These are the activations of a small neural network, seen along a few directions. Each row is one input.
Each table varies a few parts of the input and shows all the possible inputs, shuffled.
A made-up example of a description, with smaller parts first: line(4) and (point or ring(11) or (values(3) and ring(5))).
Shared parts are said once, and a part with two or three values counts as separate values.
In the rows, 128 means zero.

Rows:
r1: [164 118 178  70 132  95 224 186 110  80  96]
r2: [134 190  93 112  95 144  37  95 138 152 157]
r3: [ 94 212  75 177 109 140 102 101  92 183 165]
r4: [177 182 202 145 107 150 160 129 144 190  76]
r5: [210 173 132 181  89 111 163 193 139 196 120]
r6: [ 29  57  97 141 123 102 120 115  77  77 134]
r7: [145  83 208 122 135 140 178 132 123 159  76]
r8: [184 172 206  71 113 117 206 169 155 121 137]
r9: [ 42 105  86 131 151 147 120 126  75  97 131]
r10: [172 184 107 149 172 145  24  78 133 141 169]
r11: [127  77  89 112 191 111  50  93  94  75 120]
r12: [107 200  26 189 123 125 131  85 158 174 140]
r13: [ 68 159 111 132 129 183  97 112 120 133 172]
r14: [191 186 179 167 113 138 140 215 168 177 122]
r15: [193 229 202  93 111  98 190 176 154 154 126]
r16: [157 124 204  59 135  89 208 180 131 135 124]
r17: [ 41 120 118 125 141 147 100 117 105 135 159]
r18: [101  93  98  90 124 152  61  99 117 105 154]
r19: [155  64 160 140 125 114 173 219 135 111  96]
r20: [153  62 184  75 104  49 235 167 110  76 112]
r21: [ 32  41  71 148 143  98 154  97 147  65 125]
r22: [188 187  64 173 158 121  49  62 102 151 160]
r23: [ 90 216  99 155 112 173  83 114 125 157 165]
r24: [100  65  70  85 125 125  75 106  92  73 127]
r25: [130  89 110 109 188 119  35  83 117 112 144]
r26: [ 48 111  84 131 164 151 136  99 165 134 149]
r27: [121 141 109  92 104 179  60  88 139 119 182]
r28: [138  38 193 137 106 115 201 132 100  83  57]
r29: [129  27  94 128 161 105  70  76  96  52 152]
r30: [150 182  48 133  88 121  62  77 103 169 151]
r31: [ 82  27  85 100 106  93  85  91  89  57 135]
r32: [161 142 211 115 100 167 164 128 153 164  76]
r33: [136  36 178 145 103  93 174 218 138  82  94]
r34: [154  82 185 131 131 147 162 213 149 156 125]
r35: [152 140 118 114 162 137  25  76 148 110 160]
r36: [203 179 144 163  89 139 181 118 108 210  71]
r37: [ 44  94  60 144 168 120 144 108 152  81 106]
r38: [ 79 209  81 166 143 147 115  95 192 158 148]
r39: [ 62 160  92 137 147 160 121  96 193 126 149]
r40: [173 132 198 147 116 160 154 207 173 150 142]
r41: [146  72 176 125 136 135 189 145  99 120  42]
r42: [215 220 152 120 103  75 215 163 118 179 127]
Q: Changing only one part turns r31 into r30. The same change can be made to r29. Which row results?
A: r22
Q: Describe the family of inputs behind these rows.
A: line(6) and (values(3) or line(4))
Q: Change only the values(3) part in r1. List by row number the other rows that result.
A: r19, r41
Q: Change only the line(6) part in r33. List by row number the other rows that result.
A: r5, r14, r19, r34, r40
Q: Which other rows agree with r40 in the line(6) part? List them by row number.
A: r8, r13, r27, r32, r35, r39

Rows:
r43: [131 138 118 113 141 144  65 105 140 130 152]
r44: [154 167 149 129 116 131 147 162 145 165 123]
r45: [212  76 150 116 123  89 122 129  83 108 105]
r46: [125 137 128 139 134 146  72 103 143 137 147]
r47: [109  85 130 105 145 130  88 119 132  98 135]
r48: [127 145 113  98 139 139  82 109 124 136 158]
r49: [121 138 107 148 111 153  88 117 146 147 139]
r50: [108  86 136 130 142 135  92 122 137 102 130]
r51: [230 127 139 119 120 103  97 115  88 143 116]
r52: [149 163 167 127 118 136 153 139 146 166 121]
r53: [103  90 119 141 117 138 109 135 140 107 118]
r54: [ 97 103 103 158 130 126 160 124 120 118 114]
r55: [138 119 156 122 121 122 172 184 137 111 120]
r56: [111  93 126  91 148 126 108 121 118 101 147]
r57: [132 159  77 148 130 119 134  97 129 140 137]
r58: [129 111 182 118 124 127 177 149 140 130 109]
r59: [147 169 163 124 113 146 154 129 149 154 114]
r60: [129 116 178 118 122 134 178 145 145 114 105]
r61: [ 91 114 108 116 121 111 154 122 107 104 133]
r62: [136 116 164 118 129 118 172 176 137 130 106]
r63: [ 94 101 111 159 132 134 139 137 121 120 108]
r64: [117 154  93 171 124 133 137 109 130 150 138]
r65: [111 149 107 169 125 146 119 116 126 155 130]
r66: [113 109  90 137 139 103 157 113 120 104 112]
r67: [109 168  94 122 115 125 131 109 113 137 140]
r68: [ 93 114 119 106 141 112 126 124 109 100 129]
r69: [113 167 108 111 141 126 106 107 119 129 154]
r70: [158 169 149 131 120 132 146 167 142 149 144]
Q: Describe the family of inputs behind these rows.
A: values(2) and (point or line(4) or ring(9))
Q: Changing only the values(2) part turns r44 into r62. The same change can be made to r64. Which row results?
A: r54
Q: Change only the line(4) part in r70. List by row number the other rows that result.
A: r44, r52, r59
Q: A walk changes only the ring(9) part. It starts at r53 and steps to r50. List the rest of the walk in order.
A: r47, r56, r68, r61, r66, r54, r63

Rows:
r71: [108  80 158 115 131 133 136 162 130 116 115]
r72: [ 65  85  52 125 148 129  54  78 118  85 149]
r73: [166 127 170 116 121 142 108 150 137 150 142]
r74: [193 130 149 142 112 118 123 124 111 152 114]
r75: [120 136  69 136 155 135  23  66 119 115 175]
r76: [110 159 147 138 115 155 140 162 166 145 121]
r77: [130 152 130 170 107 132 166 134 130 153 107]
r78: [107 166 143 118 130 133 170 139 150 147 121]
r79: [125 168 126 147 118 123 185 145 128 145 129]
r80: [111  94 155  94 138 113 155 136 132 105 111]
r81: [130  95 132 117 131 109 175 147 106  98 119]
r82: [188 146 142 111 123 109 137 135 113 136 135]
r83: [ 60 153  43 152 145 145  65  81 135 129 157]
r84: [142  82 141 149 117 114 155 135 116 107  96]
r85: [164 148 163  91 128 130 129 127 128 137 129]
Q: Changing only one part turns r77 into r74. The same change can be made to r83. Which row results?
A: r75
Q: Describe the family of inputs behind these rows.
A: values(3) and (point or line(4))
Q: Change only the line(4) part in r82. List by row number the other rows that result.
A: r73, r74, r85

Rows:
r86: [134 142 184 115 133 176 162 188 146 120 167]
r87: [144  68 135 142 137 168  36 101 113 107 126]
r88: [106 194  47 166 153 129  99 113 122 155 128]
r89: [137 181  78 161 126 104  98  44 110 114 129]
r90: [191 129 147 111  92  71 162 152  82 130 135]
r91: [ 60  22 142 133 146  95 246 173 115  81  82]
r92: [121 179 151 170  98 131 182 161 152 202 135]
r93: [161  98  90 113 145  93  49 111 111  91 125]
r94: [ 84 133 112 112 147 178  84 130 142 105 180]
r95: [147 117 212  52 137 146 148 138 136 124 124]
r96: [ 69 154 101 134 100 177 102 101 172 144 160]
r97: [ 13  12  70 136 156 113 174 117 104  64 101]
r98: [125 162 155 120 101 165 182 148 197 171 123]
r99: [218  99 154 106 129  84 126 160 144 106 100]
r100: [ 88 172  71 167 126 159 113  97 150 178 149]
r101: [182 187 154 153 104  95 170 104 116 131  92]
r102: [157 117  78 115 132  88  92  94  69 119 156]
r103: [149 207 131 161 114 118 167 171 129 158  84]
r104: [183  82 213 141 128 125  95 166 131 130  98]
r105: [ 91 104 135  54 156 145  70  91 121 129 166]
Q: Changing only one part turns r90 into r102. The same change can be made to r86. Which row results?
A: r94
Q: Describe the family of inputs behind these rows.
A: values(2) and (point or ring(9))

Rows:
r106: [181 122 249 137  86 141 191 196 146 163  79]
r107: [204 149 180 134  87  97 235 186  98 159  85]
r108: [140  96 116 106 164 131  67 104  92 103 145]
r109: [ 91  51 114 119 137 111 127 120 117  86 119]
r110: [186 156 211 105 115 112 204 232 169 148 124]
r111: [ 44 175  76 146 139 146  94  91 122 133 168]
r112: [149 145  83 110 127 136  39  74 105 123 158]
r113: [ 96 155  45 179 138 155  59 102 138 154 164]
r114: [ 47 136  77 130 129 144 127  94 141 116 122]
r115: [ 66  86 104 126 141 136 148 124 128  88 133]
r116: [210 160 218 122 126 111 245 159 158 158  85]
r117: [131 174  66 144 136 131  34  77 132 135 156]
r118: [121  58 124 107 140 113  93 105 118  97 125]
Q: Describe the family of inputs behind these rows.
A: values(4) or ring(9)
